A small network was shown many inputs. Here are its activations along a few directions, one row for each input.
Each table varies a few parts of the input and shows all the possible inputs, shuffled.
Descriptions start from the smaller parts, as in this example, which fits no table here: one of 4 places along a line, together with either a single point or one of 11 places around a ring or (one of 3 separate values, together with one of 8 places around a ring).
Shared parts are said once, and a part with two or three values counts as separate values.

Table:
x1: [ -8  23   4  -8  -2   0  -8  13  -6 -49 -22   7  -2 -10  -5]
x2: [ 12  10 -24   6  18   4   7   6  25  10  22   1   5  17  -5]
x3: [-13   1  16 -13 -17  19 -16 -13 -24  -3   7  -5  -1 -13  10]
x4: [ -7   0  26 -21 -29   1   3   0 -30  -7  -8 -10 -12 -10   8]
x5: [-19 -58 -36  33  19 -27  -6 -16  15  33 -24 -13 -11  -1 -45]
x6: [  8   4 -11   3  11  -7  15  25  26   7   4  12  -7   7  10]
x7: [ 13   9 -15  12  11 -12  11  34  28  -5   4  20   0  20  -4]
x8: [  8 -10  -4  -3  -2   2   5   1   8  34  20   4  -7  19  13]
x9: [ -1  22  -3  -7   3  14 -13  -6  -9 -29  -2 -12   6 -19  -5]
x10: [ -4   9  15  -9 -10  18 -14 -19  -9 -16  -2  -3  18 -15   5]
x11: [14 -4 -4  1  7  6  6  1 21 26 14  9 12 15  9]
x12: [ 10  -9  -2  -1 -14 -10  18  14  -1  32  13   5 -12  34  16]
x13: [-34 -38 -18  25  15  -4 -17 -35 -33   0 -37 -24   1 -28 -41]
x14: [  2  14  16  -1   0  11 -12 -10  -2 -32  -6  -4   9 -19  -8]
x15: [20  8 -4 11 17  2  7  8 32 12  8  9 10 13 -5]
x16: [ 10 -12  -2  -2 -10 -13  14   8  -5  30  17   9 -15  23  20]
x17: [17 -1 -3  4 14 -5 13  4 21 22  6  4 15 16 13]
x18: [-14  19  10  -8  -6   3 -10   8  -6 -37  -9  -3 -10 -17  -2]
x19: [-11  -1  25 -16 -21  -5   0  -7 -37  -6   2  -1 -16 -13  11]
x20: [  0  15  15  -6  -4   5  -3 -17 -11 -23  -9  -6  14 -20   5]
What is each input in this table made of?
> one of 2 separate values, together with either a single point or one of 9 places along a line
The inputs of x17 and x20 match in every part but the choice among 2 separate values. If x15 is changed in the same way as x17 into x20, which row does it become?
> x14
Which other rows does x1 become when the choice among 2 separate values takes its other values? List them by row number.
> x7
Which other rows does x6 become when the choice among 2 separate values takes its other values? List them by row number.
> x18

Table:
x21: [ 20   7   7   7  17  -6  11  20  23 -15 -10  10  19  24 -16]
x22: [ 21  12 -20   1  31   5   7  -2  34  15  31 -19  -4 -17   2]
x23: [-27  -2 -17  -4   4 -16 -37  27  29 -37  21   1 -12   5 -19]
x24: [-26 -12  -3 -12 -15  -8   2 -16 -10   1 -20 -37 -16 -17 -23]
x25: [  6  -5   1 -18  -8   5  20   8  17  31  15  10  -9   1  36]
x26: [  0  16  36 -16 -31  19 -20 -34  -8  -8   8  -9  15 -14  17]
x27: [  6  25  20 -22 -11   0  -5  -1 -31 -21  19  14 -26  -1   8]
x28: [ 24  18 -28  -4  19  13   7   2  17  17  23  -5  11  22  -7]
x29: [-15  -7  -4 -10 -12  -3   6  23 -28  -3  -7 -35 -29   4  -7]
x30: [-10  15  10 -17  -9  -5   8  19 -31 -12   5  -5 -34   4   1]
x31: [ 17  12   8  10  -1 -21  15  15  16  -9 -12  19   9  23   0]
x32: [ -2 -23 -15  22  -2 -15  -7 -12 -17  29  -7  -1  11  22 -12]
x33: [ 23  18 -29   0   0   8   7   5   3  20  25   3  -3  22  10]
x34: [-38   5 -25  13 -10  44 -34  10  31  -1 -12  29  -5   7 -13]
x35: [ -9  18 -12   8  21   3  -2 -10 -26 -37 -24   4  -4 -37   2]
x36: [  2  15   2  -2   6  20  -3  -9 -18 -43 -19   7  29 -31  -9]
x37: [ 12   1  14   5 -12 -16  22  19  14  -1 -10  24   3  11  14]
x38: [  3  19  18  -6 -20  23 -16 -33  -3 -26 -17 -11  34 -20  -2]
x39: [ 11   8 -16 -10   1   7  15   6   7  30  22   6  -9  18  30]
x40: [ -3 -35   0  23  31  -9  -5 -20   6  20   6 -14   2 -19 -19]
x41: [-18 -10  -9   3  13  -1   1  -5 -27 -24 -34 -21  -9 -28  -9]
x42: [ 19   4  15  14  28 -15  11  14  38 -11  -1  -1   7 -13 -10]
x43: [ -8 -33  -7  14 -12 -13   0  -9 -17  29  -4   6   2  14  -1]
x44: [-17 -41   7   1  -8 -13   3  -6  -4  37  -1  11   0  -2   4]
x45: [  0 -27 -13  21  17  -4  -8 -13 -10  26  -3  -5  21  20 -25]
x46: [  0  13  38 -20 -21  16 -14 -17 -24  -8  24  -2  -4   1  25]
x47: [  8 -10  22  -3 -16 -17  16  22  19   3 -19  21   2  -1  23]
What is each input in this table made of?
> either one of 2 separate values or one of 10 places around a ring or (one of 3 separate values, together with one of 5 places along a line)
Which other rows does x37 become when the place on the line of 5 takes its other values? List them by row number.
> x21, x31, x42, x47
Which other rows does x39 become when the choice among 3 separate values takes its other values? List them by row number.
> x37, x43

Table:
x48: [  4   4 -27   0  12  -4   6  28  26  12  18   4 -19  23  -7]
x49: [  4  16   2  -6  -5  32 -14 -25  -8   2   5   1  12  -4   8]
x50: [ 11 -38  -8  19  12 -23  15  -9  22  45  -2   3  13  22  -1]
x51: [ 23  -9   7   9   5 -11  21  14  31  32  14  19  16  23  17]
x52: [ 17 -17  -7  22  20 -27  17  12  30  24  -6  19  19  24   0]
x53: [-19  -6   5   0 -11 -13  -3  17 -18 -26 -22   5  -9  -8  -6]
x54: [-22 -26   6   0 -21  -9  -7  -3 -29   0 -17  -8 -13 -14  -6]
x55: [  2  22   5  -5   5   4  -3   0   0 -27  -7  -9   7 -15  -2]
x56: [  7  15  15 -13   0   8  -6  -7  -3 -21  10  -5   5 -17  10]
x57: [  7   1 -18  -3   4   6   6  11   8  30  32  -3 -18  32   7]
x58: [-10 -26 -36  12  10 -11  -2   1  11  33  18  -9 -19  18 -11]
x59: [  4   2 -21  -7   8   4   5  25  20  21  30   5 -18  21   4]
x60: [-20 -12  -4   9   0  17 -19 -36  -3   3  -7 -12  13 -15 -19]
x61: [-20 -12   0  -2   0  -3 -10 -29 -17   2  -9 -20   8 -22 -13]
x62: [ 24 -10   5   5   1  -8  20   0  19  40  16  14  14  31  19]
x63: [-11   8   9  -8 -19  -6   2  17 -12 -24 -16   0 -13  -8   5]
x64: [  9  16   7 -13  -9  14  -2 -20 -22  -3  11  -9   6  -7  11]
x65: [ 25  -5   1   9   9 -15  21  18  37  24   2  17  15  25   5]
x66: [  7  14   6  -4   2  30 -18  -7   5 -12   6   5  12 -15   6]
x67: [  0  14  16 -16 -17   4   4 -17 -26  -2   6  -4  -3  -4  11]
x68: [  5  17  10  -4   0   0   5   7  -9 -25 -16  -5 -12 -18   2]
x69: [-12   5  16 -17 -32  -1   0  -3 -25  -5  -1   5  -8   5  17]
x70: [ -1  18  -3   4   6  27 -15  -1  12 -20 -10   0  18 -11  -2]
x71: [  3  15  21  -9  -6   2   2  -1 -13 -17   0   0 -11 -18  13]
x72: [ -7   9   0  12   9  11 -21 -11   9 -27  -9   0  16  -6 -25]
x73: [ -4   8   1   1  11  -5  -7  -3  -3 -31 -15  -9  11 -14 -20]
x74: [-12   6  21 -12 -21  -2  -1  10 -16 -17  -2   5 -12  -6  13]
x75: [ -6  -4 -35  12  22 -13   6  23  19  13  12   8 -14  21 -13]
x76: [ -3   0   3   3   8  -7   2   8 -16 -30 -22   0  -5 -17 -14]
x77: [ -7 -22   5   3  -4  -3  -3 -19 -29   4 -19 -17 -13 -24 -12]
The inputs of x71 and x68 match in every part but one. If x66 is changed in the same way as x71 into x68, which row does it become?
> x70
What is each input in this table made of?
> one of 5 places along a line, together with either one of 2 separate values or one of 4 places along a line
Which other rows does x61 become when the place on the line of 5 takes its other values? List them by row number.
> x55, x56, x64, x73
List by row number the other rows that have the place on the line of 5 in common with x76.
> x52, x53, x72, x73, x75

Table:
x78: [-12  -4   6   0  -3 -33  16  41  -3 -19 -31   3 -24  -7 -14]
x79: [13 -5 11  0 -4 -1  0 12 46 27 17 20 13 22 15]
x80: [-14 -14 -34  11  24  -1 -10  -7  12  10  12  -8  -7  16 -24]
x81: [ 36  24  14 -12  -2  -7  27  30  18  -3  18  11   0  25  20]
x82: [ 16  11  -3   0 -18   2  13  12  -8  26  12  27  -5  39  23]
x83: [ 22  24  -5 -20   8  14  16   6  13  21  39  -2 -10   4  30]
x84: [-28 -11  -8 -10 -12 -12 -12  12 -21  -4  10 -10 -31   5  -8]
x85: [  2  19  22  -8  -8  11 -18 -35 -19 -22  -6  -4  26 -26   3]
x86: [ -2  19   8 -11 -15  23 -20 -27 -16 -23  -2  -4  17 -22   7]
x87: [ -4  31  12   1   7   6  -5  15   8 -57 -23   8  10 -25   0]
x88: [  1 -13 -28  27  34 -17   4  18  27  -6 -13   8   5   2 -27]
x89: [  0 -29  -6  28  21  -4   6 -29   7  28  -9 -11  29  -1 -16]
x90: [-10  28   5  -9  -3  31 -19  -9  -8 -31   2 -10  -7 -13  -8]
x91: [  0 -24 -22  17  13   8  -3 -19   6  28  -3 -12  10   6 -17]
x92: [-18 -28   4  -8 -26  -4  -1  -5 -30   9  -7  -7 -18  -6  10]
x93: [ -4 -27  25  -5 -16 -16   7 -14 -34  16 -17  -9 -10 -19   5]
What is each input in this table made of?
> either one of 4 separate values or (one of 3 separate values, together with one of 4 places along a line)

Table:
x94: [  7  17  12  -4   5  10  -7  -8  -1 -24   0  -4  10 -17  -4]
x95: [19  3 -2  2 14 -6 11 14 18  7 10  9  4 10  6]
x96: [15  9 -5 -2 -3  0  8  6 13 15 14 14  4 19 12]
x97: [15 11 -4 -2 -1  7  6  3 13 16 16 13 10 22  9]
x98: [  2  20  17 -10  -8  16  -9 -10  -7 -14   3   6  11  -5   8]
x99: [  8   3   7 -11  -5 -12  13  25  11   6   9   7 -15  16  12]
x100: [  9  18  11  -4   0  11  -3  -8 -10 -26  -2  -2   2 -14   0]
x101: [-14  -2  -8   7  12   7 -13 -19  -2 -19 -15 -15   5 -22 -25]
x102: [ -2  -7 -29  13  21   2  -7  11  25   9   6   4   0   8 -15]
x103: [-25 -26   4   9  -8 -13  -9  -3 -21 -11 -33  -8  -2 -14 -22]
x104: [ -2 -12 -25  19  24  -6   3  -2  20  15  -1  -2   4   2 -20]
x105: [-10 -34 -19  20   5 -21   6   7   1  23 -20   7  -7  14 -15]
x106: [ -3  12  16 -14 -18   6  -5   2 -15 -19   5   3  -7  -6  14]
x107: [ -3 -28 -19  24  19 -18   4  -4  11  18  -6  -4   5   9 -18]
x108: [15  2  9  1  4  2  9  4 26  9  8 14 14  0 17]
x109: [ -3  14  12 -15 -15   2   2   6 -23 -20  -1   2 -14  -6   9]
x110: [ -2  17  17  -9 -13  10  -7  -3  -7 -16   1   7   2  -7  13]
x111: [ 20   9 -10   3  18  -2  12   9  16  11  11   4  11  13   0]
x112: [-19 -30  14 -13 -24   3  -4 -31 -35  31   1 -19  -5 -11   4]
x113: [ -4 -30  -7   1 -11   0   4 -21 -20  52  18 -15 -12  14  13]
x114: [  6   3   2  -2  -2 -13  16  30  13   7   5   7 -18  13   9]
x115: [-19   4  -9   3   7  12 -22  -4   6 -27  -7  -9   4 -19 -18]
x116: [-16 -13   0  12   4 -12 -13 -18 -13 -13 -23 -19   8 -20 -22]
x117: [ -8  15  11 -10 -12   1   3  15 -18 -24  -8  -3 -21 -11   6]
x118: [14  3  0 -8 -6 -1  7 15 11 11 18  8 -4 25 13]
x119: [  2  20   7 -10  -7  17  -4 -13 -12 -17  -9  -3  13 -13  13]
What is each input in this table made of?
> one of 2 separate values, together with either a single point or one of 4 places along a line or one of 8 places along a line
The inputs of x105 and x103 match in every part but the choice among 2 separate values. If x95 is changed in the same way as x105 into x103, which row does it become?
> x100
Which other rows does x102 become when the place on the line of 4 takes its other values? List them by row number.
> x104, x105, x107
Which other rows does x110 become when the place on the line of 8 takes its other values? List them by row number.
> x94, x98, x100, x106, x109, x117, x119
